A small network was trained on invented records. Each row is its activation on one of them, seen along a few directions.
After each row come some of the record's fields: P, L, W, T, C, Z, E.
Not every record has every field; a missing one is written absent.
The largest differences between rows may come from other fields.
In the rows, zero is written as 500.
Random noise pushes rows far along 12 fixed directions. That doesn't count. These rows show it; they differ only by the noise:
395,496,538,577,652,438,462,545,481,446,427,334,373,528,465,592,399,464,653,285,643,264,302,543,532,326,486,422,733,379,457,593
443,420,802,525,374,442,426,553,463,600,546,755,515,403,421,513,430,598,361,621,423,442,596,590,577,519,704,544,490,609,465,433
432,501,590,483,357,563,612,575,247,390,474,778,572,479,477,434,565,552,356,554,398,597,562,489,246,525,615,552,489,442,510,383
626,427,700,486,184,664,561,448,345,365,437,645,555,269,679,707,606,555,208,765,363,382,614,721,546,626,485,293,223,541,446,453
349,307,723,617,539,315,221,487,880,762,702,525,306,608,362,690,494,748,418,643,646,456,733,392,479,643,524,659,431,485,451,556
475,301,651,376,668,654,557,632,456,515,507,528,494,428,439,506,503,368,572,419,513,344,423,547,585,426,449,440,687,320,475,762
807,390,456,386,503,341,515,502,348,389,182,374,476,272,679,573,527,562,401,625,400,416,694,697,646,523,272,294,309,688,512,395
472,343,618,378,638,675,509,447,410,619,528,724,619,271,528,354,492,308,516,391,425,635,496,368,445,686,491,567,673,460,547,676
482,378,478,375,622,451,550,610,426,481,472,468,386,586,381,466,452,616,523,353,580,589,601,397,266,431,491,646,706,311,561,554
632,434,588,490,602,671,474,429,487,483,487,504,424,451,386,693,572,414,646,395,564,399,564,723,519,540,507,478,674,459,532,623
368,526,708,710,358,611,379,342,479,524,562,749,565,396,563,654,593,471,400,617,462,385,482,545,467,691,589,458,364,551,416,459
575,549,557,571,458,371,489,328,556,436,401,442,357,198,594,539,392,477,642,338,553,621,493,588,468,545,536,324,673,721,478,396
208,558,469,504,566,808,582,387,527,507,648,769,705,714,263,428,722,598,402,538,449,611,658,322,311,656,459,813,303,392,388,645
592,378,701,465,602,461,359,458,485,663,470,513,453,228,552,522,319,342,558,344,525,452,423,576,659,582,573,450,797,586,600,585

624,703,571,423,407,688,643,579,629,460,564,534,684,455,328,487,662,338,343,677,367,583,557,951,864,606,472,382,393,854,605,511 | <P:p2 L:absent W:absent T:t1 C:c2 Z:z1 E:e3>
505,702,405,537,310,400,547,398,334,360,384,339,398,471,559,565,336,627,402,285,571,589,402,487,312,445,578,536,646,515,590,289 | <P:p2 L:absent W:absent T:t1 C:c2 Z:z1 E:e2>
595,696,272,582,559,804,558,239,532,374,484,438,588,545,424,672,788,370,573,419,530,598,576,635,409,737,297,529,417,571,549,546 | <P:p2 L:absent W:absent T:t2 C:c2 Z:z1 E:e2>
755,330,458,411,583,242,617,558,256,295,215,427,245,209,646,461,349,528,818,283,531,585,557,561,261,268,541,241,819,500,469,349 | <P:p2 L:absent W:absent T:t1 C:c2 Z:z1 E:e6>
462,581,525,656,351,137,397,809,341,589,634,531,549,346,779,272,210,235,317,430,534,795,128,350,322,582,731,347,877,497,823,278 | <P:p1 L:l2 W:w2 T:t2 C:c2 Z:z1 E:e6>
416,446,805,746,263,695,286,336,189,577,528,882,647,409,623,757,533,483,319,667,391,126,422,527,509,639,730,527,323,405,407,441 | <P:p2 L:absent W:absent T:t2 C:c1 Z:z1 E:e2>
389,714,245,661,573,259,518,459,531,380,438,379,397,646,476,388,467,559,728,316,612,664,427,375,248,380,527,523,603,549,472,296 | <P:p1 L:l2 W:w1 T:t1 C:c1 Z:z1 E:e2>
369,457,664,449,594,670,553,347,754,570,576,535,494,320,415,459,466,452,656,409,500,475,475,515,720,491,493,455,555,624,320,727 | <P:p2 L:absent W:absent T:t2 C:c2 Z:z2 E:e3>
480,573,349,436,438,511,691,475,540,325,497,336,583,518,518,439,384,749,457,548,481,518,610,541,637,292,484,406,271,536,285,585 | <P:p1 L:l2 W:w2 T:t1 C:c1 Z:z1 E:e2>
418,611,399,636,564,406,559,430,327,345,345,494,527,415,551,432,442,484,678,329,504,464,379,456,416,372,514,393,567,562,373,412 | <P:p2 L:absent W:absent T:t2 C:c1 Z:z1 E:e2>
306,344,646,464,626,446,586,645,651,542,579,547,434,471,332,373,467,500,688,427,528,451,421,357,574,296,492,476,628,425,305,664 | <P:p2 L:absent W:absent T:t2 C:c2 Z:z2 E:e6>
528,334,563,485,621,126,324,480,890,717,510,434,324,343,551,427,473,592,530,610,545,720,727,357,532,683,355,463,444,761,508,432 | <P:p2 L:absent W:absent T:t1 C:c2 Z:z2 E:e3>
639,556,441,551,327,650,559,448,537,354,511,432,499,450,700,643,706,325,496,674,472,452,398,628,520,581,372,231,299,456,499,472 | <P:p1 L:l2 W:w1 T:t1 C:c1 Z:z2 E:e6>
426,695,426,505,435,544,492,413,670,487,609,282,406,747,287,670,417,774,337,392,662,581,630,595,441,520,561,719,545,510,594,508 | <P:p2 L:absent W:absent T:t2 C:c2 Z:z1 E:e3>
489,688,392,624,435,443,428,455,393,404,366,305,522,589,613,665,469,570,308,514,538,308,413,631,561,506,429,454,374,557,564,383 | <P:p2 L:absent W:absent T:t1 C:c2 Z:z1 E:e3>
646,405,596,408,442,400,555,604,381,397,347,275,344,398,538,595,280,562,588,393,545,209,374,671,735,160,556,316,648,419,426,542 | <P:p1 L:l2 W:w1 T:t2 C:c2 Z:z2 E:e2>
591,488,791,307,402,570,522,569,700,662,630,679,438,447,293,453,460,507,432,593,425,648,661,770,664,551,737,580,638,741,636,464 | <P:p2 L:absent W:absent T:t2 C:c2 Z:z2 E:e3>
684,668,407,580,526,702,589,256,561,403,540,622,603,302,400,530,697,313,692,422,466,827,670,737,435,759,490,412,557,793,533,480 | <P:p2 L:absent W:absent T:t2 C:c2 Z:z1 E:e2>
457,335,447,483,797,556,505,445,474,528,448,709,684,348,633,292,585,366,695,569,387,519,590,391,523,575,393,390,365,538,323,667 | <P:p1 L:l2 W:w2 T:t1 C:c2 Z:z1 E:e3>
673,387,673,504,562,636,226,312,701,760,617,457,318,374,566,766,500,280,562,402,632,489,474,588,506,819,527,541,780,477,752,601 | <P:p2 L:absent W:absent T:t1 C:c1 Z:z2 E:e3>
238,484,570,561,761,453,493,660,808,584,583,563,464,645,323,371,688,346,704,549,530,437,394,461,577,452,386,466,522,552,411,594 | <P:p2 L:absent W:absent T:t1 C:c2 Z:z2 E:e3>
494,594,426,436,364,505,533,616,479,503,568,477,521,637,548,436,531,466,279,565,493,667,439,432,351,592,502,581,493,417,712,399 | <P:p1 L:l2 W:w1 T:t2 C:c2 Z:z2 E:e2>
598,281,581,371,577,555,523,242,454,489,300,550,484,189,620,522,413,660,627,488,403,357,706,480,656,436,433,423,336,599,223,610 | <P:p2 L:absent W:absent T:t1 C:c2 Z:z2 E:e2>
502,624,498,486,447,653,565,525,834,515,736,611,532,742,193,565,809,572,411,746,489,740,804,711,464,685,485,611,295,647,557,482 | <P:p2 L:absent W:absent T:t1 C:c2 Z:z2 E:e2>
398,382,515,416,539,653,660,542,752,433,610,559,463,482,509,423,723,446,589,637,487,621,564,420,411,540,337,372,365,418,362,664 | <P:p1 L:l2 W:w1 T:t1 C:c2 Z:z2 E:e3>
349,384,533,637,831,278,242,719,440,717,421,613,592,794,300,474,611,500,506,620,478,154,525,425,650,460,399,719,398,490,491,498 | <P:p2 L:absent W:absent T:t2 C:c2 Z:z1 E:e3>
606,451,544,429,661,379,486,623,660,668,514,506,596,401,296,348,538,379,543,540,424,613,608,587,825,566,389,526,546,808,551,561 | <P:p2 L:absent W:absent T:t2 C:c1 Z:z1 E:e3>
306,459,376,544,682,338,362,560,373,559,368,609,593,733,628,386,599,573,395,659,433,364,508,231,334,537,362,626,213,385,480,380 | <P:p2 L:absent W:absent T:t1 C:c2 Z:z2 E:e6>
457,716,330,643,676,260,397,546,436,437,350,322,447,774,415,536,413,597,616,402,592,309,434,651,537,290,559,531,539,582,533,318 | <P:p2 L:absent W:absent T:t1 C:c2 Z:z2 E:e6>
515,547,468,497,574,569,584,548,447,428,507,485,605,363,621,392,432,301,577,437,479,530,348,604,587,470,529,295,617,534,508,599 | <P:p1 L:l2 W:w2 T:t1 C:c2 Z:z1 E:e3>
525,357,414,608,809,133,384,692,436,565,394,471,504,451,544,329,423,379,755,437,529,446,434,386,549,374,433,389,633,521,457,490 | <P:p1 L:l2 W:w2 T:t2 C:c2 Z:z1 E:e2>
659,750,194,501,650,671,358,332,517,635,624,261,581,733,332,634,519,364,401,224,663,768,525,534,384,839,428,855,757,466,933,551 | <P:p2 L:absent W:absent T:t1 C:c2 Z:z1 E:e6>
504,672,437,251,596,626,608,609,575,599,486,441,674,653,330,280,524,383,371,520,377,545,445,616,817,486,430,662,477,687,669,545 | <P:p2 L:absent W:absent T:t1 C:c1 Z:z2 E:e3>
473,537,392,399,616,602,489,251,179,546,338,818,615,509,474,289,514,538,561,315,383,716,651,237,134,654,590,877,558,492,569,364 | <P:p2 L:absent W:absent T:t2 C:c2 Z:z2 E:e3>
683,538,398,505,699,567,421,340,510,506,401,339,509,541,366,682,483,574,618,407,553,350,685,763,711,487,453,551,498,632,493,590 | <P:p2 L:absent W:absent T:t2 C:c2 Z:z1 E:e2>
533,383,483,541,569,293,366,550,527,571,502,400,314,584,473,560,422,595,590,414,635,502,550,379,349,462,522,593,656,362,551,471 | <P:p1 L:l2 W:w1 T:t1 C:c2 Z:z1 E:e3>
728,363,458,415,522,638,537,249,693,479,553,380,395,151,711,567,488,355,702,382,575,733,563,473,448,686,382,286,607,484,482,688 | <P:p1 L:l2 W:w2 T:t2 C:c2 Z:z2 E:e2>

Here are new rows. What are their fields?
646,321,344,564,815,322,326,591,391,522,294,385,440,584,564,616,696,399,608,535,552,321,573,460,413,589,181,464,460,393,580,498 | <P:p2 L:absent W:absent T:t1 C:c2 Z:z1 E:e3>
635,645,269,584,494,495,324,330,403,544,390,236,605,674,508,747,513,627,258,516,533,321,575,544,659,632,309,688,257,545,614,450 | <P:p2 L:absent W:absent T:t2 C:c1 Z:z1 E:e6>
388,534,437,694,378,248,259,391,547,598,550,494,408,606,649,574,441,711,311,570,597,622,590,239,197,700,541,661,379,461,574,289 | <P:p1 L:l2 W:w1 T:t1 C:c2 Z:z1 E:e3>
449,665,404,558,512,599,525,537,541,466,532,459,634,693,388,553,648,483,386,609,470,419,492,636,633,522,409,538,315,573,520,497 | <P:p2 L:absent W:absent T:t1 C:c2 Z:z1 E:e6>
445,742,388,426,560,825,709,469,589,394,622,376,490,589,327,472,536,264,654,177,606,675,266,612,415,474,531,536,871,432,647,640 | <P:p2 L:absent W:absent T:t2 C:c2 Z:z2 E:e2>
571,518,605,463,570,345,305,548,420,804,558,614,516,472,359,339,271,351,528,287,504,647,409,440,560,568,751,788,912,599,779,403 | <P:p1 L:l2 W:w1 T:t1 C:c2 Z:z2 E:e2>
898,511,444,416,442,492,521,493,348,450,413,427,488,539,267,658,483,660,521,501,477,497,818,844,649,419,591,599,521,632,579,425 | <P:p1 L:l2 W:w1 T:t2 C:c1 Z:z1 E:e2>
590,530,376,393,560,634,528,516,360,452,454,411,525,607,611,497,477,405,515,444,512,434,400,538,455,461,504,500,563,321,618,555 | <P:p1 L:l2 W:w2 T:t1 C:c1 Z:z2 E:e3>
505,488,618,551,403,326,550,648,543,441,535,454,329,291,565,482,393,393,530,375,588,681,357,541,355,490,578,295,839,545,604,418 | <P:p2 L:absent W:absent T:t2 C:c2 Z:z1 E:e3>
279,565,477,509,677,481,566,521,456,503,475,828,636,579,412,194,579,478,641,517,380,632,545,381,341,473,597,595,453,605,403,411 | <P:p2 L:absent W:absent T:t2 C:c2 Z:z2 E:e2>
633,469,440,584,585,465,491,473,577,452,465,430,478,427,455,608,644,424,639,516,527,499,580,604,558,557,339,368,464,597,458,522 | <P:p2 L:absent W:absent T:t2 C:c2 Z:z1 E:e6>
573,439,700,617,260,327,434,365,523,519,491,578,335,171,594,592,387,572,532,472,511,609,548,478,422,568,639,386,603,672,441,331 | <P:p2 L:absent W:absent T:t1 C:c1 Z:z1 E:e3>
271,594,393,591,540,477,629,663,428,401,556,551,689,613,492,303,488,482,500,526,457,480,345,387,508,336,516,442,414,445,359,546 | <P:p1 L:l2 W:w2 T:t2 C:c1 Z:z1 E:e2>
753,242,491,281,479,442,535,671,291,429,234,417,430,384,807,545,624,430,341,711,386,343,524,492,474,523,213,298,329,364,602,451 | <P:p2 L:absent W:absent T:t1 C:c1 Z:z2 E:e3>
784,474,351,366,509,648,456,384,575,516,504,128,502,391,681,738,465,454,271,484,584,552,574,635,631,742,251,410,472,471,721,675 | <P:p2 L:absent W:absent T:t1 C:c2 Z:z1 E:e6>
581,306,495,300,713,301,552,608,343,442,263,393,336,485,477,435,275,735,656,363,522,362,640,531,491,168,547,494,650,434,415,510 | <P:p2 L:absent W:absent T:t1 C:c2 Z:z2 E:e2>
420,558,457,531,462,457,561,601,669,421,625,304,435,611,480,552,411,620,461,521,610,497,471,575,545,359,532,393,491,441,451,569 | <P:p1 L:l2 W:w1 T:t1 C:c2 Z:z1 E:e6>
566,382,723,558,547,483,410,569,660,626,613,664,483,308,493,537,564,317,569,619,476,538,544,678,610,644,564,325,591,666,536,533 | <P:p2 L:absent W:absent T:t1 C:c2 Z:z1 E:e2>
